A small network was shown many inputs. Here are its activations along a few directions, one row for each input.
Each table varies a few parts of the input and shows all the possible inputs, shuffled.
Descriptions start from the smaller parts, as in this example, which fits no table here: one of 4 places along a line, together with either a single point or one of 11 places around a ring or (one of 3 separate values, together with one of 5 places around a ring).
Shared parts are said once, and a part with two or three values counts as separate values.
In the rows, 128 means zero.

Table:
x1: [124 164 140 174 124 126 147  97 136 123 122 118 162 113 152 152 139 114]
x2: [101 154 145 160 114 122 153 111 153 126 109 130 139 111 160 155 141 131]
x3: [133  34  63  38 172  98 148 185  47 152 176 114 134 183  35 118 167 132]
x4: [ 72  69  58  54 159 101 212 140  45 177 152 117 165 157  62 180 182 109]
x5: [165 146 121 167 138 153  70 137 133 106 142  97 139 143 127  81 122 120]
x6: [ 87 146 168 126 101 121 166 112 162 153 105 169 108  94 155 146 115 135]
x7: [142 111 165  95 111 141  91 135 150 120 116 163  73 115 131 104  91 142]
x8: [109 158 148 139 107 116 162 116 153 143 107 152 121 112 162 160 118 124]
x9: [151 128 134 132 128 142  82 134 143  96 129 122 105 129 136 101 114 150]
x10: [130 167 131 180 121 129 133 100 141 133 125 106 182 118 154 139 146 105]
x11: [157 122 138 115 120 139  90 140 139 112 115 144  90 128 137 108  89 145]
x12: [164 138 124 156 140 148  83 129 133  95 137 104 119 132 127  92 113 129]
The inputs of x5 and x10 match in every part but one. If x12 is changed in the same way as x5 into x10, which row does it become?
Answer: x1
What is each input in this table made of?
Answer: one of 2 separate values, together with either a single point or one of 5 places along a line
Which other rows does x7 become when the choice among 2 separate values takes its other values? List them by row number.
Answer: x6

Table:
x13: [110  90  71  37 135 109 203 130  65 141 133 172  88 153  96 212 109 133]
x14: [200 152 163 159 122 160  39 149 137 148 138 144 115 146 122  45  74  99]
x15: [213 132 175 152 110 147  48 146 144 144 146 145 128 140 123  50  78  95]
x16: [188 132 174 145 118 157  40 140 156 110 144 130 114 133 134  54  92 105]
x17: [ 90 155 176 113  93 144 146 115 171 172  98 180 108  92 153 127  98 100]
x18: [152  55  88  68 158 128  82 189  74 117 171 112 130 167  48  51 162 150]
x19: [100 187 141 217 125 143 144  80 149  94 112  98 157  97 173 153 137 136]
x20: [112 176 154 211 128 124 143  75 152  92 114 112 165  95 171 156 148 135]
x21: [189 137 137 158 125 136  51 144 181  22 120 100  56 126 170  97 100 184]
x22: [101 113  74 124 153 111 181 124  72 147 145  79 194 166  78 183 199  94]
x23: [124 191 153 179 113 134 129  74 159 148 132 119 195 103 167 129 149  84]
x24: [164  62  85  60 155 138  76 173  70 109 155  93 130 174  50  85 132 147]
x25: [ 92 140 169 123  88 102 144 117 185  96  79 170  77 107 200 189 121 190]
x26: [101 147 189 106  94 128 138 117 172 171 104 183 120  84 152 140 105 100]
x27: [152 190 149 187 101 125 140  79 148 183 132 129 211 104 155 123 133  75]
x28: [188  61  68  56 178 139  75 163  61 110 143  98 107 169  78 104 112 151]
x29: [ 79 135 173 135  89 142 151 102 162 128  84 169  86  86 169 152 108 155]
x30: [ 89 132 188 126  98 128 145 106 167 125  88 179  96  85 167 166 114 153]
x31: [ 56  55 118  52 148  74 201 168 106 195 173 152 123 130  65 119 170 146]
x32: [120 194 142 214 137 111 156 105 164  55 101 105 146 115 196 180 148 172]
x33: [187 121 157 162 123 158  51 121 167  61 134 115  79 112 139  76  95 154]
x34: [ 76  92  80 143 159 100 182 155  99 179 182  87 204 160  75 145 235 104]
x35: [ 67  63 125  41 141  87 204 162  82 176 156 153 108 134  75 132 167 136]
x36: [119 101  55 119 168 106 190 118  63 138 120  78 183 159 108 187 169  97]
x37: [175 154 124 163 136 148  45 146 179  25 109  99  44 132 165  88  95 184]
x38: [111 202 139 185 112 151 129  80 155 151 130 104 187 106 170 126 138  84]
x39: [130 146 185 114  88 115 148 120 162 203 101 191 129  81 139 129  89  87]
x40: [107  72  98  32 150 102 205 137  78 161 122 159  95 147  94 178 132 136]
x41: [174 140 143 168 134 170  44 123 165  65 124 115  67 119 133  69  88 157]
x42: [186  76  41  58 170 151  72 156  42  91 154 104  96 169  92 138  89 143]
x43: [ 80 145 153 131  84 120 145 117 181 102  74 158  69 113 203 179 113 192]
x44: [109 201 125 220 133 132 158 115 164  59  99  93 141 117 196 176 133 171]
x45: [139 201 136 193 100 141 140  86 145 184 130 114 203 108 157 119 122  75]
x46: [136  41  86  80 165 125  83 196 105 137 184 108 143 177  43  41 165 153]
x47: [ 89 101  81 133 149 106 191 147  73 156 166  88 198 154  82 152 226  99]
x48: [ 84  79 117  34 139  96 199 141  82 164 142 156 104 146  66 166 146 132]
x49: [175 152 162 152 130 170  32 143 149 115 136 128  99 140 133  49  87 108]
x50: [117 152 172 122  83 132 157 119 161 204  95 184 118  89 140 116  81  87]
x51: [114 115  28 121 157 100 184 111  46 115 123  88 180 159 115 211 133  91]
The inputs of x21 and x25 match in every part but one. If x46 is changed in the same way as x21 into x25, which row does it become?
Answer: x31
What is each input in this table made of?
Answer: one of 3 separate values, together with either one of 5 places along a line or (one of 2 separate values, together with one of 4 places along a line)
Which other rows does x49 become when the choice among 2 separate values takes its other values? List them by row number.
Answer: x16
Which other rows agree with x22 in the choice among 3 separate values? List them by row number.
Answer: x19, x20, x23, x27, x32, x34, x36, x38, x44, x45, x47, x51
A walk changes only the place on the line of 4. It starts at x14 and steps to x49. List the rest of the walk in order.
Answer: x41, x37

Table:
x52: [ 98  94 119  82 121 112 176 129 101 192 144 153 138 129  94 153 148  96]
x53: [179  84  62  77 154 133  91 167  76 112 130 112  96 170 102 120  98 142]
x54: [ 85 105 100  76 136 109 178 122  95 151 137 140 137 129 108 163 156 138]
x55: [109 166 165 158  96 124 141 113 166 146 100 161 123  99 167 140  97 132]
x56: [182 147 155 141 118 159  63 115 143  77 121 131  81 121 139  97  83 138]
x57: [145 140 157 167 115 158  52 141 179 107 133 119 106 121 136  39 116 144]
x58: [ 83  93  98  89 146 109 186 128 101 130 121 122 132 138 105 175 168 152]
x59: [181  81  92  81 151 117 107 163  84 111 150 121 108 171  84 107 110 140]
x60: [167 121 171 153 120 153  57 126 163 100 130 126 108 103 140  66 107 148]
x61: [106 169 162 147 109 121 147 103 168 124 113 148 112  99 182 146 111 145]
x62: [159 211 122 250 121 140 100  82 149 108 128  63 238 132 183 141 167  88]
x63: [103 162 160 171 113 128 152 113 167 106  98 140 102 110 173 163 127 162]
x64: [127 172 185 134  92 131 139 108 168 172  92 168 129  89 160 127  95  95]
x65: [ 87  98 111  84 125 118 178 136  90 165 131 149 149 130  98 158 144 120]
x66: [131 158  55 201 178 131 163 104  69 133 169  42 236 150  95 136 184  73]
x67: [101 157 152 172 117 116 151 117 167  78  97 135  99 107 185 167 133 156]
x68: [ 82  92  88  93 140  95 182 135 106 109 126 108 126 136 113 184 168 153]
x69: [129 167 171 147  95 126 145 107 181 160 111 169 121  95 163 134  99 106]
x70: [139  89 109  97 152 132  91 189 111 135 177 106 123 169  70  63 159 133]
x71: [171 146 130 133 130 175  46 118 142  73 109 125  78 126 153 111  63 134]
x72: [ 93  96 133  75 125 115 175 127  92 201 132 157 145 134  95 142 137  83]
x73: [157  68 118  89 162 113  94 172  99 126 166 123 129 156  69  85 146 136]
What is each input in this table made of?
Answer: one of 2 separate values, together with either a single point or one of 4 places along a line or one of 6 places along a line
The inputs of x58 and x63 match in every part but the choice among 2 separate values. If x72 is changed in the same way as x58 into x63, which row does it become?
Answer: x64
